These are the activations of a small neural network, seen along a few directions. Each row is one input.
In each table, some parts of the input vary, and every possible input appears once, in random order.
A made-up example of a description, with smaller parts first: line(6) and (point or ring(9) or (values(3) and ring(8))).
Shared parts are said once, and a part with two or three values counts as separate values.

Other details of the inputs shift rows strongly along three fixed directions, in all tables alike. That doesn't count.

Table:
R1: .34; .18; .10; .16; -.36; .14; .08; .11; .33; -.13; .17; .10
R2: .07; -.08; -.26; -.10; -.07; .13; .03; .02; .13; -.04; -.06; .37
R3: -.06; -.22; -.47; -.21; -.07; .12; .07; -.04; -.06; -.09; -.03; .33
R4: -.36; -.02; -.09; -.21; .11; -.05; .00; -.22; -.13; .12; -.09; .02
R5: -.04; .10; -.53; -.09; -.12; .05; .05; .01; -.23; -.06; -.39; .45
R6: -.19; -.08; -.08; -.03; -.04; -.05; .09; -.01; -.16; .02; -.05; -.07
R7: .32; -.05; .12; -.09; -.11; -.01; .23; .03; .40; -.15; .23; .00
R8: -.04; .16; .05; -.13; -.16; -.06; .17; -.01; .23; -.10; -.05; -.08
R9: -.19; -.17; -.35; .04; -.05; .14; -.13; .07; -.18; .01; -.36; .19
R10: -.07; -.02; -.32; -.15; -.10; .06; .11; .04; .02; -.29; .08; .15
R11: -.07; -.21; -.47; -.16; -.05; .11; .03; -.04; -.06; -.18; -.05; .25
R12: -.24; -.17; .13; .20; .08; -.08; -.05; .04; -.20; .02; -.20; -.25
R13: .30; -.05; .12; -.25; .08; .11; -.06; -.19; .28; -.02; .74; .16
R14: .07; .05; .09; .03; .22; -.13; -.10; -.08; -.12; .10; .17; -.18
R15: .38; .17; -.13; -.15; .09; .00; .09; -.18; .21; -.09; .32; .14
R16: -.25; -.06; .17; -.25; .26; -.13; -.04; -.25; -.06; .14; .22; -.19
R17: -.36; -.06; -.10; -.20; .15; -.04; -.09; -.20; -.18; .02; -.03; -.12
R18: .08; .13; .51; .30; -.12; .00; .00; .26; .11; .22; -.17; -.24
R19: .31; .23; -.20; -.06; -.14; -.02; .14; .12; .15; -.10; .11; .25
R20: -.03; -.18; .13; -.15; .35; .13; -.24; -.25; -.04; .19; .31; -.06
R21: .11; .04; .05; .23; -.24; .01; .01; .41; .19; -.17; -.25; .00
R22: .26; .19; .49; .30; -.19; .03; .08; .25; .33; .07; -.08; -.24
R23: .21; .16; .18; .07; .04; -.13; .08; .00; .05; .01; -.11; -.09
R24: -.04; .05; .07; .05; .14; -.17; -.04; .01; -.28; .13; -.19; -.10
R25: -.01; .10; .46; .38; -.21; -.03; -.02; .12; -.04; .18; -.07; -.21
R26: .12; -.05; -.07; -.15; .04; .18; -.07; .00; .12; .05; .19; .19
R27: -.27; .02; -.25; .24; .13; -.05; -.17; -.06; -.45; .06; -.34; -.03
R28: .15; .19; -.16; .07; -.06; -.10; .01; .13; -.08; .01; -.05; .06
R29: .30; .17; -.06; -.04; -.10; -.09; .05; .23; .11; -.20; -.03; .04
R30: .13; .00; .20; -.13; .05; -.05; .18; -.17; .24; -.05; .32; -.14
R31: -.23; .00; -.38; .18; -.20; .23; -.15; .21; -.18; -.09; -.46; .26
R32: -.22; -.10; .11; -.08; .17; -.07; .07; -.23; -.14; .16; .09; -.11
R33: .00; -.09; .34; .04; .23; .04; -.19; -.19; .00; .05; .44; -.14
R34: -.09; -.01; -.07; -.36; .17; -.02; -.03; -.17; .17; -.22; .37; .03
R35: -.18; -.19; .24; .13; .26; .00; -.12; -.24; -.13; .31; -.18; -.18
R36: -.28; -.22; .18; .11; .19; -.09; .01; -.17; -.26; .27; -.16; -.17
R37: .17; .19; .03; .16; -.13; -.12; .02; .31; .00; -.19; -.21; -.04
R38: .05; .08; -.07; .08; -.33; -.05; .19; .31; .11; -.24; -.10; -.11
R39: -.06; -.04; .34; .32; -.09; -.10; -.04; .30; -.06; .20; -.37; -.25
R40: -.08; -.15; -.05; -.10; .18; .14; -.23; -.29; -.14; .09; .33; .04
Description of these inputs: line(5) and (values(2) or line(6)).
- The inputs of R17 and R34 match in every part but the line(5) part. If R9 is changed in the same way as R17 into R34, which row does it become? => R21
- The inputs of R2 and R39 match in every part but the line(5) part. If R4 is changed in the same way as R2 into R39, which row does it become? => R16
- List by row number the other rows that have the line(5) part in common with R30. => R1, R7, R8, R15, R22, R23, R35
- Which other rows does R28 become when the values(2) part takes its other values? List them by row number. => R24
- Start at R33 and move only the line(5) part, one step at a time. The first step leads to R40. Which rows follow, in order? => R13, R25, R1
- Which other rows does R19 become when the values(2) part takes its other values? List them by row number. => R5

Table:
R41: -.44; -.34; .47; .01; .61; .03; -.27; -.63; -.32; .53; .02; -.28
R42: .28; -.22; .25; -.34; .16; .08; .10; -.10; .53; -.14; .69; .06
R43: .06; -.02; -.61; -.15; -.04; .30; -.19; -.06; -.15; -.14; .15; .48
R44: .14; -.05; -.63; -.27; .06; .04; -.06; -.02; -.12; -.13; -.03; .42
R45: .19; .34; .26; .24; -.21; -.33; .13; .33; -.03; -.15; -.16; -.34
R46: -.50; -.12; .32; -.08; .65; -.24; -.22; -.48; -.48; .21; .13; -.47
R47: .15; .43; .27; .29; -.26; -.27; .21; .23; .06; .02; -.21; -.25
R48: .11; -.08; -.63; -.15; .04; .21; -.12; -.03; -.12; -.12; -.03; .47
R49: .37; -.09; .13; -.39; .33; -.12; .02; -.02; .38; -.19; .59; .02
R50: -.64; .05; -.21; .30; -.44; -.08; .12; .28; -.42; -.06; -.85; -.28
R51: .38; .21; .43; -.19; -.12; -.16; .32; -.01; .54; -.15; .45; -.23
R52: -.52; -.11; -.18; .35; -.35; -.04; .11; .40; -.35; .08; -.92; -.14
R53: .29; -.06; .41; -.03; -.21; .04; .12; .17; .55; -.17; .59; -.12
R54: .09; .12; .30; .37; -.29; -.01; -.08; .44; .14; -.13; -.09; -.27
R55: -.09; -.09; -.49; -.19; -.20; .37; -.06; -.22; .05; -.07; .10; .53
R56: -.34; -.21; .36; -.07; .82; -.20; -.23; -.67; -.51; .65; .08; -.28
R57: .15; .04; .29; .34; -.18; -.08; -.03; .43; .12; -.09; -.18; -.29
R58: .26; .32; .39; .41; -.29; .03; .04; .29; .15; .07; -.04; -.13
R59: .12; -.02; -.59; -.10; -.02; .27; -.03; -.17; -.06; .03; -.12; .58
R60: -.06; -.11; -.55; -.35; -.04; .17; .09; -.17; .05; -.06; -.16; .49
- The inputs of R58 and R54 match in every part but one. If R56 is changed in the same way as R58 into R54, which row does it become? => R49
- Describe the family of inputs behind these rows. => line(4) and ring(5)
- Which other rows does R53 become when the line(4) part takes its other values? List them by row number. => R42, R50, R52
- Which other rows does R51 become when the line(4) part takes its other values? List them by row number. => R41, R55, R60

Table:
R61: -.08; -.08; -.09; .03; .25; .08; -.17; -.43; -.27; .16; .05; .05
R62: -.26; -.25; -.05; -.04; .37; -.09; -.15; -.15; -.30; .12; -.04; -.06
R63: -.36; -.03; .05; .44; -.06; -.15; -.10; .28; -.36; .06; -.73; -.27
R64: .35; .24; -.17; -.06; -.30; .04; .09; .30; .23; -.22; .08; .27
R65: -.15; -.08; -.13; .06; .34; .07; -.22; -.25; -.30; .25; -.07; .04
R66: -.12; -.24; .30; -.13; .11; .06; -.09; -.14; .08; .08; .40; -.19
R67: -.36; .11; .35; .40; -.25; -.06; .02; .15; -.08; .06; -.30; -.39
R68: -.02; .14; -.47; -.07; -.14; .17; -.07; .06; -.10; -.12; -.24; .35
R69: -.01; -.09; .05; -.08; .37; .08; -.18; -.37; -.13; .12; .27; -.01
R70: .20; .03; .16; -.12; .03; -.23; .19; .05; .15; -.15; .18; -.15
R71: .35; .05; -.01; -.02; .03; .04; .02; -.12; .11; -.01; .37; .14
R72: .11; -.10; -.10; -.16; -.11; .20; .14; -.09; .32; .03; -.03; .31
R73: -.41; -.05; -.20; .02; -.14; .11; -.02; -.11; -.21; -.04; -.09; .11
R74: -.29; -.16; -.43; -.02; -.29; .25; -.07; .01; -.05; -.11; -.21; .20
R75: .19; .20; .47; .53; -.17; -.19; .00; .45; -.04; .18; -.26; -.36
R76: .36; .33; -.22; -.08; -.29; -.02; .11; .28; .29; -.24; -.07; .26
R77: -.25; -.14; -.01; -.18; .37; -.17; -.02; -.34; -.23; .05; -.02; -.16
R78: .05; .05; .28; -.36; .33; -.23; .17; -.26; .19; .01; .47; -.33
R79: .09; .24; -.49; -.06; -.30; .02; .03; .21; -.07; -.14; -.32; .40
R80: -.20; -.27; -.13; .00; .06; .15; -.13; .04; -.17; .03; -.13; .07
R81: .16; -.16; .19; -.09; .10; .09; -.06; .07; .28; -.08; .28; -.08
R82: .42; .09; .21; -.02; .00; .00; .03; .06; .24; -.08; .43; .01
R83: .14; -.11; -.10; -.15; -.12; .17; .17; -.05; .29; .06; .06; .36
R84: .09; .26; .54; .14; -.18; -.39; .31; .33; .15; -.02; -.07; -.58
- The inputs of R80 and R81 match in every part but one. If R71 is changed in the same way as R80 into R81, which row does it become? => R61
- Describe the family of inputs behind these rows. => values(2) and (point or line(5) or line(6))
- Start at R61 and move only the line(5) part, one step at a time. The first step leads to R69. Which rows follow, in order? => R65, R68, R76
- Start at R84 and move only the line(6) part, one step at a time. The first step leads to R70. Which rows follow, in order? => R62, R80, R66, R73
- Which other rows does R83 become when the values(2) part takes its other values? List them by row number. => R72
